These are the activations of a small neural network, seen along a few directions. Each row is one input.
Each table varies a few parts of the input and shows all the possible inputs, shuffled.
A made-up example of a description, with smaller parts first: values(2) and (point or ring(9) or (ring(5) and line(6))).
Shared parts are said once, and a part with two or three values counts as separate values.
(in the rows, 128 means zero)

Other details of the inputs shift rows strongly along three fixed directions, in all tables alike. That doesn't count.

Table:
x1: [120 142  55 141 103 131 160 138  86 129 116 163 113 170]
x2: [131 131  75 118 125 132 136 139  83 139 105 145  94 152]
x3: [103  79 165 137 142 138 145 139 177 105 212 102 153  49]
x4: [131 131  84 112 115 144 126 108 105 130  99 129 123 154]
x5: [ 86 194 191 137 117 110 109 114 177 132 146 127 106 128]
x6: [150 136  83 126  94 132 173 132  59 135 110 165  97 165]
x7: [163 129 109 131 131 114 110 144 102 133  96 129 147 158]
x8: [117 145 131  81 168 128  47  80 163 153  29  83 117 150]
x9: [ 99 139 124 127 108 143 141 123 135 124 151 133 106 116]
x10: [150 161 136  98 159 105  47  99 158 158  47  80 140 168]
x11: [123 176  96 102 137 105  96 121 116 159  67 128  93 179]
x12: [136  58  78 146 158 136 123 140 136 111 146 111 197 110]
x13: [158 128  92 117 129 121 128 132  91 139  93 129 119 153]
x14: [162  78 127 131 140 138 109 130 135 112 133 105 198 114]
x15: [101 176 202  90 138 118  70  75 212 138 114  74 123 114]
x16: [149  89 102 135 159 133 112 135 120 122  86 132 166 137]
x17: [ 99 155 170 159 103 118 143 142 143 111 179 151 126 116]
x18: [159  55  85 142 154 137 137 156 114 111 150 126 184 106]
x19: [106 196 187 145  91 122 165 126 134 128 167 160  81 134]
x20: [138  73 194 124 135 137 142 129 160 113 195  98 134  40]
x21: [ 93 125 161 128 114 135 142 117 169 122 177 116 116  86]
x22: [114 140 189 158 115 129 181 156 118 118 169 175  90 100]
x23: [140  69 195 127 129 149 151 128 165  99 209  99 165  39]
x24: [139  98  97 120 150 134 120 129 113 127  80 132 136 137]
x25: [110 160 105 104 171 112  52  87 178 160  57  79 146 169]
x26: [135 181 172 145 100 113 169 152  98 139 151 164  72 136]
x27: [126 199 185 124 107 111 118 119 133 142 116 137  97 156]
x28: [116 143 214  87 139 137  79  82 197 134 133  69 127  79]
x29: [146  40 103 121 157 150 130 128 127 117 117 114 162  92]
x30: [139  64  73 151 145 150 137 127 134 110 148 118 194 112]
x31: [ 84 182 139 134  96 114 167 140 112 142 155 160  52 141]
x32: [121 147  73 162 107 114 159 165  70 124 130 181 122 177]
x33: [107 144 168 134 103 120 176 154 114 130 189 160  64  97]
x34: [146 123  90 131 130 131 116 118 119 123  99 127 163 164]
x35: [131 148 154 124 106 129 153 138 100 131 147 143  76 112]
x36: [140 150  93 147 103 123 139 139  88 120 111 163 138 180]
x37: [119 201 210 119 113 116 119 108 157 145 129 123  91 136]
x38: [151  78 100 140 147 127 122 156 119 114 143 127 180 116]
x39: [132 151  73 128  88 133 173 127  69 131 111 168  90 177]
x40: [106 125 100  90 166 131  56  89 177 147  78  67 141 133]
x41: [146  74 120 156 137 135 146 161 105 102 136 156 168 114]
x42: [155  65  79 144 152 139 151 153 107 118 150 131 166 109]
Each input here is: line(6) and (point or ring(6)).
Changing only the line(6) part turns x21 into x17. The same change can be made to x31. Which row results? -> x32
Which other rows does x7 become when the line(6) part takes its other values? List them by row number. -> x10, x13, x20, x26, x35
Start at x41 and move only the line(6) part, one step at a time. The first step leads to x16. Which rows follow, in order? -> x22, x24, x29, x8

Table:
x43: [ 97 152 224 158 127 112 142 153 165 116 203 139 106  70]
x44: [118 233 119 111 111 109 105 100 102 162  29 158  75 228]
x45: [132  89  94  85 169 143  43  75 197 134  87  41 195 115]
x46: [117 149 116 158 108 115 158 159  91 126 129 187 102 157]
x47: [153  86  58 152 127 137 138 148  93 109 127 136 191 151]
x48: [140  98 134 120 145 131 115 130 135 120 113 124 150 116]
x49: [118 143 222 131 104 119 157 135 155 127 212 124  90  70]
x50: [ 97 110 175 136 129 137 164 146 144 120 209 129 102  59]
x51: [102 190 151 140 115 115 119 119 136 142 100 152 106 175]
x52: [102 160 118 124 115 134 136 107 130 132 110 139  92 150]
x53: [ 91 201 112 103 120 108 109 111 118 157  67 144  55 184]
x54: [112 176 151 110 114 112 121 120 120 145  88 139  70 150]
x55: [155  92 110 144 136 139 153 160  91 115 146 148 140 114]
x56: [134 128 125 160 117 114 164 164 110 115 170 150 138 126]
x57: [165  60  64 129 141 151 145 146  86 125 115 128 151 122]
x58: [178  75  65 136 137 134 142 148  89 120 126 130 174 143]
x59: [119 130 205 120 113 133 121 109 170 118 180  97 128  73]
x60: [134  99  82 130 121 135 163 145 107 127 164 134 130 116]
x61: [169  78  65 136 127 143 138 138  84 110 123 132 185 145]
x62: [127 110 171  77 183 139  26  48 236 141  62  28 180  98]
What do these inputs look like to the network? -> line(4) and ring(5)
Changing only the ring(5) part turns x60 into x52. The same change can be made to x56. Which row results? -> x51
Which other rows does x58 become when the ring(5) part takes its other values? List them by row number. -> x44, x48, x55, x61

Table:
x63: [158  64 124 128 108 155 191 142  87  98 179 145 138  91]
x64: [ 99 182 157 107 122 115  92 110 162 134 134 108 111 134]
x65: [ 97 200 175 116 113 126 133 129 146 124 153 154  95 127]
x66: [168  44  89 138 120 160 180 135 109  96 179 114 169  75]
x67: [132  87  84 156 118 145 175 160  81 104 144 171 117 111]
x68: [125 112 180 118 129 121 158 158 141 123 184 137 105  74]
x69: [136 113 189 111 120 146 162 132 142 114 184 139 115  83]
x70: [113 100 200 147 117 123 169 119 183  96 184 146 156  97]
x71: [173   9  89 118 161 153 131 123 141 107 130  89 186  63]
x72: [136 105  94 119 129 132 123 142  93 123  96 151 132 145]
x73: [143  99  64 101 164 142  73 115 153 128  99  95 189 142]
x74: [139 154 109 130 112 142 170 134  81 142 112 169  87 167]
x75: [131  89 179 136 149 125 137 118 174 135 195  90 143  58]
x76: [101 169 163 136 103 139 141 126 150 115 162 133 100 105]
x77: [116 191 185 104 104 123 154 127 132 135 155 141  81 130]
x78: [126 139  79 139 147 131 131 125  96 144  73 151 111 165]
x79: [105 177 172 133 113 131 109  96 160 147 115 107 119 133]
x80: [ 99 160 178 131 129 119 105 107 152 154  94 118  98 123]
x81: [136  53 179 110 152 127 128 134 171 110 184  82 159  37]
x82: [ 94 191 179 102 143 112  95 120 159 137 105 142  81 137]
x83: [137 145 117 114 105 115 164 141  74 134 109 161  77 152]
x84: [141  44  95 151 141 120 167 137 131  96 128 143 190 128]
x85: [109 187 185 105 142 113 115 113 156 158  98 123  73 133]
x86: [140 105  69 109 186 152  66  89 144 132  53  98 181 159]
x87: [127 105  72 157 121 133 162 172  73 126 118 160 125 146]
x88: [109 125 143 119 183 120  55  89 202 149 111  62 159 111]
x89: [133  87 198 118 118 146 167 129 156  92 221  97 149  44]
x90: [ 89 195 160 120 122 105  90 116 165 148 123 116  77 140]
x91: [150 102  62 106 172 125  89 115 131 158  77  86 160 162]
x92: [147 107  59 101 147 129  38  80 154 142  49  61 187 161]
x93: [129 115  73 132 162 138 124 135 105 124  87 145 139 152]
x94: [125 172 103 110 103 128 118 125 101 135  92 148 122 175]
x95: [145  97  72  90 176 151  34  74 161 148  15  66 195 170]
x96: [135  75 191 120 124 139 152 131 164  99 229  87 157  43]
x97: [154 192 206 151 115 101 112 146 136 132 152 135 133 124]
x98: [107  88 189 141 107 126 143 147 145  96 225 117 139  55]
x99: [136 171  91 118 124 134 143 122 100 149  89 136 108 181]
x100: [125 113  76 154 119 130 147 156  89 130 137 147 135 149]
x101: [129 140  91 114 121 141 121 118  95 125  88 150 118 169]
x102: [124 117 159 103 134 144  61  79 182 131  83  74 148 113]
x103: [150 135  89 117 110 131 165 147  87 133 146 153 113 156]
x104: [122 169  98 117  95 112 107 117  97 134 100 132 116 176]
x105: [115 162  94 131 119 119 144 161  95 132 138 172  97 162]
x106: [148 169 225 148 134 106 118 154 131 121 132 139 115 127]
x107: [118 188 176 138 109 114 157 112 139 151 164 132  73 129]
x108: [169 127 146 166 125 108 139 174  91 119 157 154 152 129]
x109: [162  37  89 149 148 140 172 148 107 123 161 126 160  79]
x110: [124 118 110 130  99 125 148 145  73 120 113 161 106 142]
x111: [118  42 179 152 153 141 129 135 176 112 192  85 179  28]
x112: [ 85 190 174 138 136 113 132 146 146 135 140 148  74 126]
x113: [116 139 105 150 111  89 160 139 125 128 130 162 131 175]
x114: [100 201 172 135 107 113 101  98 160 158 122 112  96 147]
x115: [128 115  67 159 137 131 158 155  81 134 115 160 116 148]
x116: [166  99  83 120 117 148 147 115  95 126  98 133 116 144]
x117: [114 149 108 128 113 122 150 149  82 124 112 173  87 154]
x118: [142 116 150  85 191 135  42  47 223 156  70  21 181 113]
x119: [108 154 146 112 167 139  80  98 187 127 114  87 158 119]
x120: [158  94  60 107 143 125 127 141  99 139 111 125 143 154]
x121: [166  71  85 148 105 146 192 145  91 103 191 136 139  97]
x122: [115 143 114 133  98 109 140 151  78 126 115 157  91 149]
x123: [118 140 176 109 118 108 133 129 137 132 169 111 100 108]
x124: [112 104 168  99 156 121  56 111 196 127 139  70 167  91]
x125: [144  62 115 125 115 156 135 126 109  97 139 125 168 106]
x126: [141  89 112 136 103 156 165 147  84 103 155 173 139 122]
x127: [146  95  77 149 119 158 141 116  84 133  90 145 148 156]
x128: [161 156 140 157 127 101 128 174  78 132 104 162 120 170]
x129: [ 99 188 179 142  99  87 150 117 174 129 154 150 114 151]
x130: [ 98 200 183 103  95 114  97 100 144 131 113 113 101 144]
x131: [145  74  76 155 148 162 156 130 119 109 151 125 185 105]
x132: [136  98  61 119 140 119  76 117 116 140  50 102 149 152]
x133: [122 164  77 163 110 131 168 139  82 139 139 169 103 168]
x134: [155 101  74 102 148 116  91 103 135 148  90  85 144 141]
x135: [136  87  74 165 134 155 175 162 103 102 187 151 163 111]
x136: [130 103  72  77 196 115  10  87 174 146  17  51 181 155]
x137: [133 125  56 150 121 119 123 128  84 151  94 137 131 177]
x138: [125 167  91 128  87 130 123 115  96 132  81 136 111 174]
x139: [114 175 188 130 120 111 156 119 131 154 133 146  59 118]
x140: [ 90 188 186 121 130 117 101 118 154 147  95 126  84 137]
x141: [143 105  65 132 128 155 127 121 100 116  92 143 134 149]
x142: [ 91 185 176 121 128 108 125 150 144 132 143 156  73 124]
x143: [ 90 182 155 125 151 113  96 125 169 145 129 114 105 138]
x144: [137  80  93 131 143 159 115 120 140 117 121  96 198 117]
x145: [137 106  75 159 107 146 160 153  92 119 155 145 152 137]
x146: [133 127  94 149 105 111 173 125 121 112 122 165 163 172]
x147: [108 166 177 113 124 136 125 123 146 122 147 156 101 120]
x148: [150  57 102 142 146 142 175 164 108 122 167 134 148  87]
x149: [157 171 226 145 123 121 117 139 138 122 138 141 124 129]
x150: [125 156 101 155 116 144 164 127  79 132 114 180  94 165]
x151: [117 113 156 105 140 128  62  95 182 136  80  80 137 103]
x152: [185 119 155 141 148 127  91 132 137 120 115 107 201 117]
x153: [114 151  91 144 111 119 149 157  89 130 113 165  79 150]
x154: [101 203 172 105 105 110  89 112 158 143 125 122 100 147]
x155: [ 88 196 167 108 125 100  88 120 156 143 125 117  85 144]
x156: [ 94 174 185 124 108 106 123 149 135 132 140 150  75 122]
x157: [156 117  95 145 116 147 184 124  72 138 121 165 103 147]
x158: [119  72 124 158 130 105 172 152 142 102 157 149 162 117]
x159: [123 126 174 141 123 139 174 143 150 123 210 121 122  83]
x160: [141  42 178 122 153 135 127 126 186 110 191  76 163  17]
x161: [106 132 174 122 114 141 139 130 153 103 183 121 133  86]
x162: [123 161  78 149  93 130 157 144  91 126 138 163  93 159]
x163: [155 103  91  86 160 128 103 120 124 142  68 114 139 147]
x164: [117 161  93 128 102 106 103 123 104 145  92 132  99 172]
What do these inputs look like to the network? -> ring(6) and (values(2) or (values(3) and ring(5)))
Changing only the ring(6) part turns x75 into x157. The same change can be made to x143. Which row results? -> x86
Changing only the ring(6) part turns x103 into x68. The same change can be made to x97. Which row results? -> x128
Which other rows does x77 become when the values(3) part takes its other values? List them by row number. -> x65, x94
Start at x150 and move only the ring(6) part, one step at a time. The first step leads to x131. Which rows follow, in order? -> x133, x88, x115, x78
Start at x156 and move only the ring(5) part, one step at a time. The first step leads to x122. Which rows follow, in order? -> x132, x111, x87
Which other rows does x149 become when the values(2) part takes its other values? List them by row number. -> x70
Which other rows does x108 become when the values(2) part takes its other values? List them by row number. -> x113

Table:
x165: [ 91 141 120 128 134 139 141 115 163 132 146 127 101 108]
x166: [ 87 214 182 146 105  91 142 140 147 150 181 153  76 150]
x167: [112 120  78 159 133 137 145 145 111 114 113 161 175 164]
x168: [128  71 126 135 112 169 181 113 134 112 191 123 138  70]
x169: [ 98 190 208 154 126 101 125 143 140 128 120 170  91 133]
x170: [117 123  91 148 122 137 141 156 110 117 175 143 134 125]
x171: [141  86 127 153 133 133 153 183  95 112 182 144 130  83]
x172: [ 97 227 218 105  99 111  84  95 177 147 141  95  85 123]
x173: [157 149  64 132 140  90 121 153  79 162  65 147 116 200]
x174: [154  94  80 113 132 157 158 119  78 137  99 138 118 136]
x175: [178 124 125  98 160 112  87 108 146 145  79  84 164 146]
x176: [115 154 103 115  81 125 142 111  93 129 110 145  94 162]
x177: [120  78 132 127 165 139 137 129 145 127 134 105 120  78]
x178: [160 131 101 114 141 109  86  94 150 140  96  73 172 158]
x179: [151  94 199 122 165 138  68  95 199 112 105  85 194  86]
x180: [120  87 123  86 175 118  55 107 172 134  69  78 144 120]
x181: [137 101 137 168 102 152 162 136 122  95 156 150 175 123]
x182: [101  72 115 136 121 142 158 147 145  91 198 136 145  77]
x183: [146 172 161 120 101 129 147 147  88 131 142 151  86 131]
x184: [149 133  72  99 112 130 126 125  67 144  56 151 101 186]
What do these inputs look like to the network? -> values(4) and (point or line(4))
Changing only the values(4) part turns x171 into x170. The same change can be made to x177. Which row results? -> x165
Start at x178 and move only the line(4) part, one step at a time. The first step leads to x172. Which rows follow, in order? -> x176, x168
